These are the activations of a small neural network, seen along a few directions. Each row is one input.
In each table, some parts of the input vary, and every possible input appears once, in random order.
Descriptions start from the smaller parts, as in this example, which fits no table here: one of 8 places around a ring, together with either a single point or one of 11 places around a ring or (one of 2 separate values, together with one of 6 places along a line).
Shared parts are said once, and a part with two or three values counts as separate values.

Table:
R1: [-21  -3  -1 -22 -33  13  -9  14 -20   6  -7  22  17  20 -22  -6   6  14
   3]
R2: [-92 -23 -45  -8  -8  59 121  36   9  44  94 -24  28  61 -16  39  74  24
  83]
R3: [ -9   1  17 -12   4  -9   2 -36   7   6 -33   3 -17 -45  13  17  -9   0
 -47]
R4: [-17 -10 -25  56 -12   4  -1  35 -20  -4  -4  13  38  43 -60 -25  14  24
  27]
R5: [  4 -21 -22  26 -15   8  -3  59 -18 -45 -25  69  33  53 -20 -10  21  62
  28]
R6: [-16  17   6 -28 -32   7 -11  -6 -27  12 -13   4   4  -5 -19   4   4  -1
   1]
R7: [-16  26   4 -24  12 -28  -9 -45 -14  10  21   7  -7  -7  13 -10  -4  -6
  -7]
R8: [ 82  -8  48  13  30 -20 -13 -32  46 -21 -32  -7 -40 -93  59  20 -34 -36
 -70]
R9: [ 24   8  16 -13  19 -23 -32 -31  31  -4   4 -51 -32 -38  43   5 -36 -43
  -7]
R10: [100   9  19  -1  63  -6 -31  -5  29  -9 -25 -38 -54 -22  50 -20 -47 -48
 -51]
R11: [-39   4 -17  12 -28  -5 -12  10 -23   4  20   2  31  33 -40 -15  10  10
  41]
Q: Describe the family of inputs behind these rows.
A: either a single point or one of 10 places along a line
Q: Start at R5 and move only the place on the line of 10, one step at a time. The first step leads to R4. Which rows follow, in order?
A: R11, R1, R6, R7, R3, R9, R10, R8

Table:
R12: [ 61  34  45 -13  27 -45 -54 -76  12   4 -28 -48 -64 -89  50   5 -64 -77
 -63]
R13: [-52 -22 -25 -31 -13  46  47  25 -23  34  43 -14  11  43 -27  13  50  15
  35]
R14: [-12  11 -20  22 -31 -27 -43  17 -49 -26 -31  55  46  25 -36 -53   2  34
  10]
R15: [-51 -16 -24 -25 -46  15  37  13 -37  21   8   0  19   9 -25   5  33   5
  23]
R16: [ 73   6  68  -9  43 -31 -27 -58  68 -38 -15   8 -50 -74  83  50 -50 -27
 -51]
R17: [ 38   3  49  -7  60 -44 -33 -85  56 -22   7 -34 -62 -68  73  32 -53 -49
 -44]
R18: [-10  -4 -43 -12 -18  21  -7  70 -17  10  -6  15  34  87 -37 -50   9  35
  26]
R19: [ 92  21  59  -8  33 -12 -32 -40  34 -26 -45  -1 -57 -79  55  27 -46 -36
 -69]
R20: [-60   7   5 -10 -56 -11 -10 -23 -44 -15 -15  51  17  -5 -39  21   9  23
  13]
R21: [-51  -8 -47 -13  -1  59  93  47 -12  58  60 -32  -9  40 -21  26  57   6
  40]
R22: [ -8  -8 -32   4 -17  -4 -31  49 -30  -1 -30  24  47  58 -36 -49  15  48
  16]
R23: [ 91  41  53 -21  28 -23 -42 -57  14   3 -50 -37 -43 -84  29  -2 -47 -58
 -73]
R24: [ -8   6 -43   4   4  24  22  57 -20  23  26   0  40  68 -18 -46  34  26
  39]
R25: [-67  -5 -13 -12 -58  12  -1   8 -38  11  -9  17  20   4 -33   6  21  21
  16]
R26: [-18 -71  22 117  -2 -32   0  -2  89 -75  28   4  22 -34   5  50 -21   5
  39]
R27: [-18   5 -54  14  47  51  81  54  -3  39  58 -10  28  99 -23 -35  50  29
  41]
Q: Describe the family of inputs behind these rows.
A: either a single point or one of 5 places around a ring or (one of 2 separate values, together with one of 5 places along a line)
Q: Start at R12 and move only the place on the ring of 5, one step at a time. The first step leads to R17. Which rows follow, in order?
A: R16, R19, R23
Q: Which other rows does R21 become when the place on the line of 5 takes its other values? List them by row number.
A: R13, R15, R20, R25

Table:
R28: [-39 -14  42   8 -43 -48 -46 -73  40 -29 -24  -4 -10 -73  21  46 -30 -18
  34]
R29: [-13  19 -19 -37 -18  24  -3  50 -45  11 -51  54  37  52 -20 -39  23  65
   5]
R30: [ 68  25  45  -7 -17  -3 -59  -2 -17 -27 -63  29  -4 -59  23 -10 -10 -19
 -35]
R31: [ 51 -71  41 113  44 -48 -49   0 111 -70  29  28   1 -24  49  33 -60   4
  23]
R32: [ 11  -6  50  21  34   2  44 -38  27   2  18  -6 -42 -80  44  39  -5 -33
 -20]
R33: [ 33  25  19   2   8 -70 -78 -47  -7 -12 -49  -9 -10 -24 -16 -51 -39 -32
 -39]
R34: [ 51  51  10 -65  56   0  28 -46  34  40  54 -69 -58 -32  58 -24  -9 -65
 -21]
R35: [-32   0 -50  24 -41  14 -34  46 -36  20 -30  10  52  36 -50 -63   7  37
  17]
R36: [ 49   4   6 -37  72  32  37 -39  11  12  27 -66 -62 -25  63  37 -11 -61
 -43]
R37: [-31  16 -22   8 -16 -31 -23  19 -54  15 -20   8  31  66 -71 -79   9  17
  38]
R38: [-15  -2 -57 -38  44  60  81  33  -8  32  49 -51 -21  64 -10  15  55 -10
   9]
R39: [  4  17 -24  -2 -51  23   1  69 -52   1 -53  35  59  35 -26 -31  23  37
  14]
R40: [-51 -50 -22   7  -8  47  82  25 -16  13  42   1  24  27 -26  41  28  14
   4]
R41: [ 48  50  26 -27  -4 -54 -64 -50 -10 -16 -47  21 -36 -13  -7 -30 -35  -6
 -48]
R42: [-29 -14 -31   2  22  44  99  29  -7  46  45 -22  -2  41  13   2  59  12
  20]
R43: [-21 -79  -8 118  22 -14   8  65  77 -51  40  32  61  73   9  -5  -6  60
  69]
R44: [-26  33 -43 -20 -19   5 -24  17 -52  19 -21  46  26  82 -45 -48   2  41
   9]
R45: [ 65  34  41 -43  -2 -26 -59 -20  -9  -2 -58  45 -21 -53  14  -7 -23  15
 -43]
R46: [-25  15 -44 -69  37  63  59  35 -20  49  68 -63  -7  76   3 -11  24 -17
   9]
R47: [ 45  13  23   3  49   2  58 -22  26  25  14 -40 -57 -63  59  45  -4 -36
 -26]
R48: [-76 -37  -2  11 -54  31  44  14 -15 -14  48  17  23  25 -42  43  34   7
  27]
R49: [ 38  23   9  24 -18 -31 -66 -16   3 -22 -65 -18  -2 -53  -1 -39 -43 -12
 -42]
R50: [-96 -27 -22  -3 -73 -17 -16  -4  -6 -24  26  14  37  -3 -54  47  37  39
  72]
R51: [ -9 -24  33   8 -25  -6 -19 -44  26 -21  21   8 -19 -75  11  88 -27 -38
 -34]
Q: Describe the family of inputs behind these rows.
A: one of 2 separate values, together with either a single point or one of 5 places around a ring or one of 6 places along a line
Q: The inputs of R36 and R38 match in every part but the choice among 2 separate values. If R47 is changed in the same way as R36 into R38, which row does it become?
A: R42
Q: Which other rows does R33 become when the choice among 2 separate values takes its other values? List them by row number.
A: R37

Table:
R52: [ 24  26  22 -55   7  27  50 -20   4  56  34 -37 -49 -33  53  39  19 -34
  -7]
R53: [-73 -19 -41 -11 -47  21  25  32 -56  27  22   2  42  36 -53  -5  43  16
  37]
R54: [  1 -22 -20  31  27   9  12  32  16 -17  20  20  17  56 -12 -29  12  33
  22]
R55: [-14 -23 -31  32  11   1  -4  44   2  -6  10  13  44  61 -34 -27  13  30
  32]
R56: [-23 -32  59  47 -67 -48 -58 -41  13 -72 -43  73  13 -73   0  67 -32  13
  -4]
R57: [ 79  16  16  -7  55  17  29   5  38  -1  21 -17 -40  -6  49   8  -4 -23
  -4]
R58: [ 46  27  30  10  20 -29 -19 -53   8  19 -11 -42 -37 -81  25  -5 -31 -58
 -50]
R59: [ 48   1  32  37   8 -42 -32 -37  22 -14 -27 -18 -15 -78  11   4 -33 -38
 -35]
R60: [-61  -2 -20 -28 -17  37  55  -2 -20  15  28   0   6  18 -20  11  33   5
  30]
R61: [ 30  38  34 -36  39 -48 -61 -80  22  20  -2 -61 -61 -36  31  -3 -60 -59
 -40]
R62: [ 29 -24  45  66 -26 -46 -66 -15  32 -54 -44  27  16 -66  -9  20 -30   6
 -13]
R63: [  36   58   -8  -71  -58  -17 -110   22 -104  -17 -113   78   32   24
  -43  -98  -17   40  -54]
R64: [-31 -28 -44  30 -10   8 -18  59  -8 -26  15  13  44  80 -39 -38   5  29
  51]
R65: [-82 -10 -31 -27 -35  31  28  16 -32   8  23   9  24  39 -27   9  33  20
  48]
R66: [-21  10  -4 -36   7  28  50  -4   0  42  25 -26 -23 -10  34  38  24  -5
  -5]
R67: [-32   4  -4 -16   2  31  69 -12  -4  39  21 -12   1   0 -11  20  31   2
  -6]
R68: [ 14  -8 -22  16  39   8  29  22  25 -24   5   0   5  40  18  -8   4  22
   5]
R69: [ 30 -12 -13  18  46  13  19  32  44   5  17 -21 -18  29  27  -2  -8   2
  -8]
Q: Describe the family of inputs behind these rows.
A: either a single point or one of 5 places along a line or (one of 2 separate values, together with one of 6 places along a line)
Q: Start at R61 and move only the place on the line of 5, one step at a time. The first step leads to R58. Which rows follow, in order?
A: R59, R62, R56
